These are the activations of a small neural network, seen along a few directions. Each row is one input.
In each table, some parts of the input vary, and every possible input appears once, in random order.
A made-up example of a description, with smaller parts first: one of 6 places along a line, together with either a single point or one of 9 places around a ring or (one of 2 separate values, together with one of 5 places around a ring).
Shared parts are said once, and a part with two or three values counts as separate values.
In the rows, zero is written as 128.

Other details of the inputs shift rows strongly along two fixed directions, in all tables alike. That doesn't count.

Rows:
row 1: [179 147 112  63  92 110  95  96 124 133 184 125 177 106 133 147]
row 2: [123 148 150 111 172 116 146 136 133 151 134  83  92 131 138 167]
row 3: [ 73 132 149 173 133 179 104 136 151 123  39 172 104 187 144  74]
row 4: [114 154 141 114 153  95 143 128 127 160 122  84  92 132 145 169]
row 5: [133 127 124 139 143  79 150 123 128 137 164  91 114 131 123 150]
row 6: [168 169 116  53  91 143  86 105 151 132 140 143 171 126 163 154]
row 7: [118 120 130 149 137 135 161 150 129 132 122 139 115 132 115 117]
row 8: [128 118 121 141 138 119 152 129 125 131 155 109 107 121 117 137]
row 9: [109 114 132 152 125 128 122 128 125 127 107 125 115 120 124 105]
row 10: [ 97 114 132 179 126 117 115 132 128 126  97 136 111 146 114  93]
row 11: [ 95  97 131 180 120 163  91 137 131 116  64 165 142 146 127  68]
row 12: [ 98 117 135 175 121 130 116 139 131 123  88 159 122 156 113  78]
row 13: [123 122 121 133 126 110 135 123 113 135 148 109  99 112 106 131]
row 14: [112 149 156 125 173 130 147 136 137 144 113 109  89 154 128 141]
row 15: [127 128 135 137 150  95 162 118 125 144 164  84 101 120 124 146]
row 16: [117 130 132 134 135 105 150 132 107 143 147 111  88 120 101 127]
row 17: [152 126 119 116  97 169 109 119 152 110 135 169 174 130 145 100]
row 18: [145 108 111 129  82 201  81 127 162  89 101 187 195 124 155  82]
row 19: [100  95 135 183 130 172 109 142 140 113  72 160 148 151 136  77]
row 20: [132 137 136 119 137  83 151 125 111 152 148  88 105  97 117 154]
row 21: [137 129 135 132 137 116 176 138 112 130 142 125 113 124 119 147]
row 22: [120 113 133 153 140 121 163 129 113 123 139 114 101 132 121 139]
row 23: [117 116 119 136 128 112 135 133 114 134 133 110 103 109 111 130]
row 24: [ 95 138 140 128 162 155 118 127 128 112  98 146 113 163 130 117]
row 25: [116 151 139 102 166 125 137 127 121 128 124 123 117 144 129 149]
row 26: [159 157 111  61 109 117  95 103 141 137 158  98 143 114 164 178]
row 27: [134 110 121 135 121 137 143 135 120 111 135 130 133 119 135 138]
row 28: [103 139 135 115 174 123 129 115 120 123 135 101 100 148 132 153]
row 29: [132 129 121 117 132  91 151 134 110 145 149  99 104  95 108 154]
row 30: [138 122 116 135 125 106 132 129 135 122 145 110 140 122 130 140]
row 31: [104 107 129 161 107 164  99 126 137 112  90 163 134 138 125  72]
row 32: [127 127 135 134 136 100 127 130 113 148 123 111 128 117 123 134]
row 33: [210 169 106   8  95 157  72  91 159 116 197 132 185 112 162 173]
row 34: [121 124 122 140 124  87 124 132 121 134 132 105 119 121 120 131]
row 35: [ 86 108 134 179 118 173 123 157 129 119  63 185 116 144 105  63]
row 36: [134 119 124 127 116 116 133 127 106 125 137 118 115 102 123 144]
row 37: [169 126 110  96  86 172  85 111 149 107 144 177 207 131 147 109]
row 38: [140 130 127 116 127  93 153 131  99 139 148 106 108  94 117 164]
row 39: [123 146 124 106 119 142  94 109 146 132 119 122 125 146 152 137]
row 40: [167 139 110  98 100 116 117 118 144 117 169 140 172 124 134 137]
row 41: [100 138 140 125 177 125 138 137 120 129 106 113 110 141 131 149]
row 42: [130 127 136 131 142 111 159 138 130 139 140 103 123 113 130 143]
row 43: [135 129 126 138 137  97 150 141 130 135 138 111 135 122 128 144]
row 44: [ 85 118 149 164 157 186 107 148 150 115  64 140 104 166 145 100]
row 45: [124 128 137 134 148  77 135 110 105 153 154  83 102 123 114 146]
row 46: [122 132 140 153 147  94 164 144 127 141 127 118 117 143 118 129]
row 47: [109 125 141 152 128 127 132 125 122 132 113 136 107 134 114  96]
row 48: [171 129 113  95 107 137 107 119 137 125 149 136 189 110 146 142]
row 49: [126 135 135 126 122 120 136 129 124 140 123 135 122 121 118 115]
row 50: [ 99 102 139 191 126 180 143 147 126 103  75 183 120 160 122  78]
row 51: [175 135 108  76  76 142 101 108 119 110 166 157 165  99 128 138]
row 52: [106  99 133 182 124 181 138 156 129 105  68 178 136 141 129  90]
row 53: [183 142  99  71  64 138  72 114 145 107 144 179 206 107 135 120]
row 54: [124 122 126 143 149 113 167 148 120 140 137 108 111 113 118 145]
row 55: [129 135 137 123 135  87 170 133  96 145 146 106  92 111 105 153]
row 56: [125 137 131 136 139  67 149 135 111 150 140  91 108 113 113 151]
row 57: [135 132 137 129 144 108 156 131 122 146 142 114 135 136 125 136]
row 58: [134 116 121 131  82 187  72 128 143 106  78 205 191 140 132  65]
row 59: [148 141 108  68 120 163  81 110 138  95 139 138 174 123 156 153]
row 60: [130 121 128 132 121 109 139 116 103 128 145 115 102 111 114 143]
row 61: [108 140 149 128 173 131 134 123 139 141 130  88  80 150 134 149]
row 62: [101 115 146 170 139 155 150 149 140 126  88 157 123 150 126  87]
row 63: [191 128  95  63  79 153  75  96 151 108 179 149 213 109 152 141]
row 64: [132 128 121 130 133 123 155 134 126 132 156 120 114 125 115 132]
row 65: [123 115 121 140 147 108 160 140 120 135 151  94 103 116 119 147]
Description of these inputs: one of 5 places around a ring, together with either one of 3 separate values or (one of 2 separate values, together with one of 5 places along a line).
Changing only the place on the ring of 5 turns row 51 into row 55. The same change can be made to row 1. Which row results? -> row 58
Changing only the place on the ring of 5 turns row 54 into row 65. The same change can be made to row 42. Which row results? -> row 18
Change only the choice among 2 separate values in row 35. List by row number the other rows that result. -> row 7
Change only the choice among 3 separate values in row 4. List by row number the other rows that result. -> row 2, row 41
Change only the place on the line of 5 in row 17. List by row number the other rows that result. -> row 37, row 40, row 50, row 64
Change only the choice among 2 separate values in row 60. List by row number the other rows that result. -> row 22

Rows:
row 66: [ 84 116 148 178 158 153 135 147 138 126  73 142 111 162 129  96]
row 67: [156 133 111  96  98 133 114 118 128 119 154 143 156 108 128 133]
row 68: [113 123 127 132 117 159 102 131 131 116  95 150 123 132 133 112]
row 69: [ 63 111 156 216 150 104 133 142 123 150  61 121  85 166 114  75]
row 70: [ 90 124 149 168 156 141 142 143 131 132  81 140 100 160 124 103]
row 71: [136 134 125 108 111 155 103 124 139 118 117 154 144 134 137 122]
row 72: [123 111 126 155 122 148 130 139 135 117 112 147 139 134 129 104]
row 73: [143 142 128  99 132 121 128 122 129 134 145 116 132 129 135 147]
row 74: [108 130 139 146 144 140 132 137 133 130 103 132 119 150 133 119]
row 75: [136 133 118 102 109 153  96 117 135 115 121 150 146 122 137 125]
row 76: [126 111 124 150 119 147 126 135 135 116 120 145 139 133 127 108]
row 77: [137 136 122 106 112 152 100 119 137 119 124 147 142 128 136 124]
row 78: [180 151 119  69 133  60 162 114 109 152 218  66 131  88 125 199]
row 79: [ 71 133 163 175 194  84 180 142 103 160 109  76  39 151 105 137]
row 80: [144 131 116 117  86 119  73 112 142 127 128 141 170 124 135 106]
row 81: [133 135 133 127 144  86 169 130 112 147 156  94 106 120 116 151]
row 82: [135 125 126 131 135 112 148 133 126 132 144 116 132 120 126 138]
row 83: [ 86 122 157 185 181  78 199 148 102 158 118  83  58 142 102 132]
row 84: [ 95 122 147 165 148 149 134 140 133 127  79 146 110 159 127  99]
row 85: [161 130 104  86  91 131 105 118 123 115 155 139 158  95 131 143]
row 86: [104 110 131 162 130 132 135 141 117 127  99 136 103 126 114 111]
row 87: [145 119 115 124 111 139 121 123 135 116 143 140 156 122 131 124]
row 88: [125 119 128 142 116 143 126 134 128 118 113 155 136 131 122 108]
row 89: [165 148 117  73 119 125 115 115 134 130 166 117 157 115 145 162]
row 90: [108 122 136 153 142 149 126 135 139 123 100 136 121 148 136 112]
row 91: [150 138 118  93 116 144 110 120 145 119 142 136 163 126 148 140]
row 92: [124 120 131 145 130 129 143 138 124 128 118 137 127 131 120 114]
row 93: [170 144 114  78 109  96 131 110 119 132 188 109 142  92 124 166]
row 94: [116 124 127 130 120 161 101 126 133 115  98 152 130 134 132 107]
row 95: [122 145 141 115 159  89 156 122 113 151 148  88  90 130 122 161]
row 96: [126 129 128 126 138 135 126 127 137 127 126 124 130 137 141 131]
row 97: [ 89 128 148 157 167  99 154 136 106 148 109  90  63 136 115 141]
row 98: [169 140 106  87  71 117  61 100 146 123 151 143 191 111 143 123]
row 99: [ 93 113 142 171 147 159 124 138 141 119  84 143 114 160 130  96]
row 100: [114 125 127 130 119 155 104 128 128 116  98 149 127 132 133 114]
row 101: [138 122 117 119 104 142 113 125 127 116 129 147 143 113 124 119]
row 102: [116 126 128 129 118 162 100 126 133 114  99 154 133 135 134 106]
row 103: [108 110 128 155 128 136 128 139 118 125 102 140 114 123 116 111]
row 104: [132 113 121 144 116 153 119 134 137 113 118 153 154 129 133 107]
row 105: [170 137 114  87 112 111 132 119 127 131 175 118 159 103 131 158]
row 106: [130 114 123 146 119 147 124 135 138 113 118 149 149 130 133 108]
row 107: [136 139 129 111 126 137 121 127 138 127 127 134 134 135 136 131]
row 108: [135 134 122 107 110 156  97 120 139 115 119 154 147 130 136 119]
row 109: [ 94 112 140 171 146 160 124 139 141 121  85 143 111 159 131  97]
row 110: [123 141 139 122 173  33 199 125  86 173 188  36  54 101 100 189]
row 111: [140 127 117 111 112 159  99 118 146 111 130 146 160 136 146 122]
row 112: [115 139 146 136 166  99 161 133 120 150 134  90  93 139 127 153]
row 113: [113 120 132 148 138 155 118 133 142 118  99 143 133 147 137 109]
row 114: [101 113 136 164 135 129 145 138 116 130 104 129  97 129 109 108]
row 115: [120 130 133 135 126 162 113 134 142 118 101 152 140 146 140 111]
row 116: [102 108 136 178 143 138 145 145 130 124  98 141 117 142 122 101]
row 117: [143 133 123 110 119 109 137 121 118 135 157 117 123 109 117 144]
row 118: [103 124 142 156 158 124 140 131 128 135 116 108 100 147 128 127]
row 119: [146 123 116 120 110 144 121 129 140 116 135 149 165 121 135 123]
row 120: [123 119 128 143 121 139 129 136 126 121 113 152 131 130 119 111]
row 121: [156 141 119  87 117 139 111 118 145 120 150 130 163 122 149 146]
row 122: [147 138 116 109 100  89  95 108 131 141 150 113 154 118 131 130]
row 123: [104 130 138 141 141 137 127 132 126 131 105 133 106 142 124 116]
row 124: [118 115 120 142 114 140 121 135 120 118 110 146 127 121 121 113]
row 125: [163 129 110 100  99 141 116 123 140 115 153 143 174 110 139 135]
row 126: [142 124 117 112 112 128 122 123 120 123 142 133 137 106 123 130]
row 127: [164 134 112  98  98 134 121 121 133 120 153 144 164 111 132 135]
row 128: [112 126 128 133 128 146 107 130 126 119 100 140 119 132 129 119]
row 129: [132 144 142 125 174  39 203 130  95 172 189  41  70 109 107 191]
row 130: [147 119 115 123 110 140 118 124 135 113 145 139 158 122 131 123]
row 131: [163 133 113  98 103 133 121 122 133 121 155 140 168 112 135 138]
row 132: [111 114 135 163 138 137 145 144 133 125 107 138 126 139 123 108]
row 133: [166 137 112  85 104 113 127 118 123 129 171 125 148 102 127 153]
row 134: [151 140 114  85 103 143  98 112 133 118 142 136 147 112 138 140]
row 135: [161 152 123  73 121 110 120 109 127 134 168 112 138 113 136 167]
row 136: [114 120 133 150 132 130 137 136 120 129 115 137 113 129 112 112]
row 137: [ 85 130 156 166 172 112 159 141 113 148 100 106  69 152 115 125]
row 138: [138 130 122 115 124 148 110 123 145 117 127 138 151 133 145 128]
row 139: [135 136 139 125 171  44 194 123  99 164 197  41  79 110 109 188]
row 140: [119 125 130 138 127 163 114 134 146 117 101 151 143 145 141 109]
row 141: [172 150 119  73 125  69 154 109 108 147 204  83 127  93 122 186]
Changing only one part turns row 131 into row 129. The same change can be made to row 75. Which row results? -> row 134
Changing only one part turns row 108 into row 77. The same change can be made to row 88. Which row results? -> row 133
What do these inputs look like to the network? -> one of 4 separate values, together with either a single point or (one of 2 separate values, together with one of 9 places along a line)
Change only the choice among 2 separate values in row 82. List by row number the other rows that result. -> row 66
Change only the choice among 4 separate values in row 116. List by row number the other rows that result. -> row 72, row 104, row 106
